These are the activations of a small neural network, seen along a few directions. Each row is one input.
Each table varies a few parts of the input and shows all the possible inputs, shuffled.
A made-up example of a description, with smaller parts first: one of 5 places around a ring, together with either a single point or one of 11 places along a line or (one of 3 separate values, together with one of 4 places along a line).
Shared parts are said once, and a part with two or three values counts as separate values.

Other details of the inputs vary at random and push rows far along two fixed directions, the same in every table; ignore that.

A family of inputs:
x1: [ -1   2  -4  -2  -3  10 -22 -11  -8 -20 -30 -21  23   8]
x2: [ -8  -4  -7  -4  -9   4 -15  -3  -2 -16 -26 -27  25  13]
x3: [  1  16 -19   8   6 -10  17  -8   9   2   6  17  -5   7]
x4: [ -1   8 -13   7  12 -19  16  -9  15   4   9  20   0  -7]
x5: [ -6  -7  14  10  -4   5 -26  -3 -16 -25 -23 -15  30   1]
x6: [  0  -2  10   5  -1  -8 -20  -9 -20 -24 -31 -13  26 -13]
x7: [  9 -22  37 -33 -26  16  -6  19 -27  27  -3 -42 -22 -15]
x8: [ -7 -16  -6 -16   2 -11 -16   6   5 -17 -21 -23  22  -4]
x9: [  2  10 -14  11   7  -2   5   3  10  -6  13  23  -3   4]
x10: [ -4   5 -18   2  20 -20  12  -6  18   4   9  18  -5  -8]
x11: [ -8  10 -10  16   5  -1   7   5  16   6  13  18   3  12]
x12: [ -1  -8  14   9  -6   0 -23   5 -16 -30 -22 -16  28  -3]
x13: [ -8  -6  -2  -7  -1 -10 -14 -11   1 -11 -25 -23  26  -7]
x14: [-11  -1 -14   5  15  -7   7   0  22   3  14  18  -2   6]
x15: [ -4  -7  -2  -5  -7   5 -24   6  -5 -25 -23 -22  24   3]
x16: [ -3   1 -10   8   6 -12  14   4  18  -3  16  20   3   5]
x17: [-8  2 -8 11  7 -7 11 -3 19  2 14 19  3  7]
x18: [ 14 -22  35 -31 -25  31 -11  12 -32  13 -10 -40 -23  -6]
x19: [ -4  -3  -2   0  -5  16 -23  -4  -6 -22 -28 -22  24  14]
x20: [  3  11 -19   8   2  -7  17   2  11  -2  10  17  -2  11]
x21: [ -6   1  -3  -4  -2   4 -26  -9  -7 -18 -26 -22  25   0]
x22: [  7  12 -13  13   6   5   9   1   8  -8   9  23  -5  12]
x23: [ 14 -14  26 -22 -10   3  24   8  -8  41  32   2 -46 -18]
x24: [ -9   4 -16   5  18 -12   9  -7  20   6  11  17  -3  -1]
x25: [ -6   1  -9  -6  -6  -1 -14 -10  -5 -14 -29 -27  23   6]
x26: [ -1   7 -17  10   0  -1  16   6  13  -5  12  17  -2  17]
x27: [ 11 -14  33 -34 -20   7  -5   6 -30  32 -12 -43 -22 -26]
x28: [ -2   0 -18   1  16 -18  11   3  20   1  12  19  -3  -3]
x29: [ 14  -6  25 -17 -13   9  21  16 -12  45  30   0 -46 -14]
x30: [  6  -8  27 -11 -10  28  10   8 -12  36  33   4 -46  -1]
x31: [ 18   0  24 -17  -8  20  16  -1 -20  33  21   3 -49  -7]
x32: [ -6  15 -12  15   8  -5  10  -2  14   9  10  17   2   4]
x33: [  5   8   2  25   7  -7   6   2  -1 -11  13  30   1  -1]
x34: [-2 11  3 26  9  0  4 -8 -2 -5 12 30  3  2]
x35: [  1  15 -14  11  11  -5   6  -7   8  -2   9  23  -5   1]
Description of these inputs: one of 5 places around a ring, together with either a single point or one of 6 places along a line.
The inputs of x27 and x32 match in every part but the place on the ring of 5. If x10 is changed in the same way as x27 into x32, which row does it become? -> x24
Which other rows agree with x17 in the place on the ring of 5? List them by row number. -> x2, x5, x11, x14, x19, x30
Change only the place on the ring of 5 in x1. List by row number the other rows that result. -> x18, x19, x22, x31
Start at x28 and move only the place on the line of 6, one step at a time. The first step leads to x23. Which rows follow, in order? -> x29, x20, x9, x22

A family of inputs:
x36: [-2  3  0  3 -1  5  3 -4  1  2  4  5 -3  5]
x37: [ 0 -2 -3 -2  0 -2  4  8  7  1  7  4 -2  2]
x38: [ 1 -1 -3 -1  0 -2  5  6  5  1  6  4 -1  2]
x39: [ 4  3 -3  0  1 -5  6  2  1  1  4  5 -3 -2]
x40: [-2 -2 -5 -2  0 -2  5  6  7  4  5  2 -3  4]
x41: [-3  1 -7 -3  1  2  3  1  7  4  5  2 -5  6]
x42: [  7 -16  32 -30 -20  16 -17  -3 -34  13 -21 -44 -10 -15]
x43: [  4 -23  36 -30 -22  20 -20   6 -30  13 -17 -48  -9 -11]
x44: [-1  1 -7 -2  1 -1  6  1  6  4  5  1 -3  3]
x45: [-17  -3 -21   6  11 -25 -30 -10  12 -43 -45 -20  62  -2]
x46: [ 1  5  2  7  1  4  3 -4 -3  1  3  7 -3  2]
x47: [ 1  4 -6 -1  1 -2  6 -1  5  5  3  2 -4  0]
x48: [ 2 -1  0  2 -1 -2  5  4  2  0  5  5 -2  1]
x49: [ 4  4  0  4  1 -5  5  1 -2  0  3  7 -3 -2]
x50: [ 3  3  2  6  1 -2  3  0 -4 -2  4  8 -4 -2]
x51: [ 2  6  3  8  1  2  0 -1 -5  0  3  9 -3 -1]
x52: [  4 -28  36 -37 -16   4 -19   1 -27  18 -19 -49  -8 -27]
x53: [ 0 -1 -5 -2  0 -2  6  4  6  4  4  2 -3  3]
x54: [ -3  -2   1   0   8 -11   3  -5   4   6   5   6  -2 -10]
x55: [ 1  5 -6 -2  2 -1  4 -5  2  4  2  3 -5  1]
x56: [-6 -5  1 -1  7 -8  3 -1  8  6  7  5  0 -7]
x57: [ 0  0 -5 -1  1 -3  7  2  5  4  3  3 -3  1]
x58: [ 2  6 -3  2  4  1  3 -6 -1  4  1  5 -5  1]
x59: [ 4  2 -2 -1  0 -4  5  3  4  1  4  5 -2 -2]
x60: [ 1  4 -6 -2  1  0  3 -4  5  5  3  3 -5  2]
x61: [ 0  2  3  7  0  5  0  1 -1  0  5  7 -2  2]
x62: [-14   3 -22   9   3  -9 -30 -10   7 -44 -43 -21  57  11]
x63: [ 2  5 -6 -1  2 -3  7 -2  3  4  2  2 -5 -1]
x64: [-1 -3  1  4  0  2  2  6  3 -3  8  6 -3  4]
x65: [-1  2 -6 -2  1  1  4 -3  5  4  3  3 -4  3]
x66: [ 0  6 -1  4  0  3  3 -6 -2  2  3  6 -4  2]
x67: [-1  1  2  7  0  5  0  3  0  0  7  7 -1  4]
x68: [ 1  6 -6 -1  3 -1  4 -6  1  5  1  4 -6  0]
x69: [ 1 -1  3  6  1  5  0  4  0 -2  7  7 -2  3]
x70: [ 2  0 -3 -1  0 -3  6  4  5  1  5  5 -2  0]
x71: [ 2  3 -5 -1  1 -5  7  0  2  4  2  4 -4 -1]
x72: [ 0  2 -6 -2  1 -1  7  0  6  4  3  1 -4  1]
x73: [-15  -1 -19   5  11 -27 -31 -13   6 -41 -47 -22  59  -6]
x74: [ 2  4 -5  0  2 -6  7 -1  1  4  1  4 -4 -2]
x75: [-2  1 -7 -3  1  2  4 -1  6  4  5  2 -4  5]
x76: [ 1  4 -3  1  3  3  3 -4  3  4  2  4 -5  3]
x77: [ 1  4  3  7  0  5  2 -2 -1  1  4  6 -2  3]
x78: [-3  1 -4  0  3  4  2  0  6  4  4  3 -4  7]
x79: [ 0  5  0  4  0  4  2 -5  1  2  4  6 -3  3]
x80: [ 4  2 -1  3  0 -4  5  1 -1  0  4  6 -3 -1]
x81: [-1 -2  2  5  1  5 -1  6  2 -2  8  7 -2  4]
x82: [ 2  6 -6  0  2 -4  6 -3  2  5  1  3 -5 -2]
x83: [ 1 -1  2  5  0  1  4  3  0 -3  6  7 -2  1]
x84: [ 1  5 -3  1  3  2  3 -6  1  3  2  4 -5  2]
x85: [-1  2 -3  1  3  3  3 -3  4  4  3  4 -4  5]
x86: [ 3  4  3  7  2  1  1  0 -5 -2  3 10 -3 -2]
x87: [ 4  4 -2  0  1 -5  6  1  0  1  3  6 -3 -3]
x88: [ 1  4  3  7  0  4  0  1 -1  0  5  8 -2  1]
x89: [ 3  1  0  3 -1 -3  4  3  2  0  5  6 -2  0]
x90: [ 10 -22  37 -29 -21  17 -20   6 -33   9 -18 -44  -9 -17]
x91: [-1  1 -3  0  2  4  3 -2  4  4  4  3 -4  6]
x92: [-7 -6  1 -1  7 -8  2  2  9  5  8  4 -1 -6]
x93: [ 3  1  2  5  0  0  3  2  0 -2  5  7 -3  0]
x94: [  5 -23  27 -38 -21  13 -16   8 -24  16 -19 -53 -11 -13]
x95: [-4  1 -1  3 -1  6  1  0  4  2  6  4 -3  7]
x96: [ 2  5  2  8  1  3  1 -1 -4  0  4  8 -2  0]
x97: [ 1  0  3  6  1  4  1  3 -1 -2  6  8 -2  1]
x98: [ 0 -2 -1  2 -1 -1  3  7  4  0  7  4 -2  4]
x99: [-11   4 -27   6   5 -19 -25  -6  10 -43 -46 -20  57   5]
x100: [-2  0  2  7  0  6 -1  5  1  0  7  6 -2  5]
x101: [ 3  2  3  7  2  2  1  0 -4 -2  4  9 -3 -1]
x102: [ 1 -1 -1  2 -1 -2  4  5  3  0  7  5 -1  3]
x103: [ 0 -2  2  4  0  1  3  4  1 -3  7  6 -2  3]
x104: [ 1  7  3  7  2  3  2 -4 -4  1  2  7 -3  1]
x105: [-1  2  2  6  0  6  1  0  1  1  6  5 -1  6]
x106: [-1  3  2  6  0  5  2 -1  0  1  4  6 -2  4]
x107: [ 3  1  2  5  1 -1  4  0 -3 -3  5  8 -3 -1]
Describe the family of inputs behind these rows. -> one of 6 places along a line, together with either a single point or one of 11 places around a ring
The inputs of x77 and x46 match in every part but the place on the line of 6. If x88 is changed in the same way as x77 into x46, which row does it become? -> x96
Start at x41 and move only the place on the line of 6, one step at a time. The first step leads to x75. Which rows follow, in order? -> x65, x60, x55, x68
Which other rows agree with x104 in the place on the line of 6? List them by row number. -> x42, x49, x50, x51, x58, x68, x73, x74, x82, x86, x87
Start at x49 and move only the place on the line of 6, one step at a time. The first step leads to x80. Which rows follow, in order? -> x89, x48, x102, x98

A family of inputs:
x108: [ 13 -11  30 -20 -13  10  12   7 -20  34  17  -9 -38 -16]
x109: [  2  -6  12 -12  -5   2  -8  -6 -13   5 -12 -18  -1 -10]
x110: [ 14  -8  38  -7 -18  32   3   8 -29  24  20  -3 -38  -2]
x111: [  0 -12  11 -17  -5   1 -10   1  -8   4 -10 -22   0 -10]
x112: [-21  30 -59  48  30 -27   7  -9  49 -41   1  50  48  28]
x113: [ -1   6  -6   9  11  -4  21   1  15  16  30  31 -21   1]
x114: [ -5  -1  -4  -3   1  -7 -20 -10  -6 -19 -31 -21  28  -5]
x115: [ -8  -8  -4  -8  -5  -5 -22  -2  -2 -18 -31 -30  31   0]
x116: [  3   6  -5  10  10  -8  23   3  13  13  30  33 -21  -1]
x117: [  5  13   5  25   2  17  14   4  -1   5  31  37 -21  14]
x118: [  4  -7  11 -12  -8  -1  -6   2 -13   2 -11 -19   1 -10]
x119: [  3   6  -5  10  10  -8  23   3  13  14  30  33 -21  -1]
x120: [ -5  -4 -12 -12  -6  -2 -19  -2   0 -19 -32 -31  27   5]
x121: [ -4  -4 -12 -13  -6  -1 -19  -2   0 -19 -33 -31  27   6]
Describe the family of inputs behind these rows. -> one of 2 separate values, together with either a single point or one of 6 places along a line
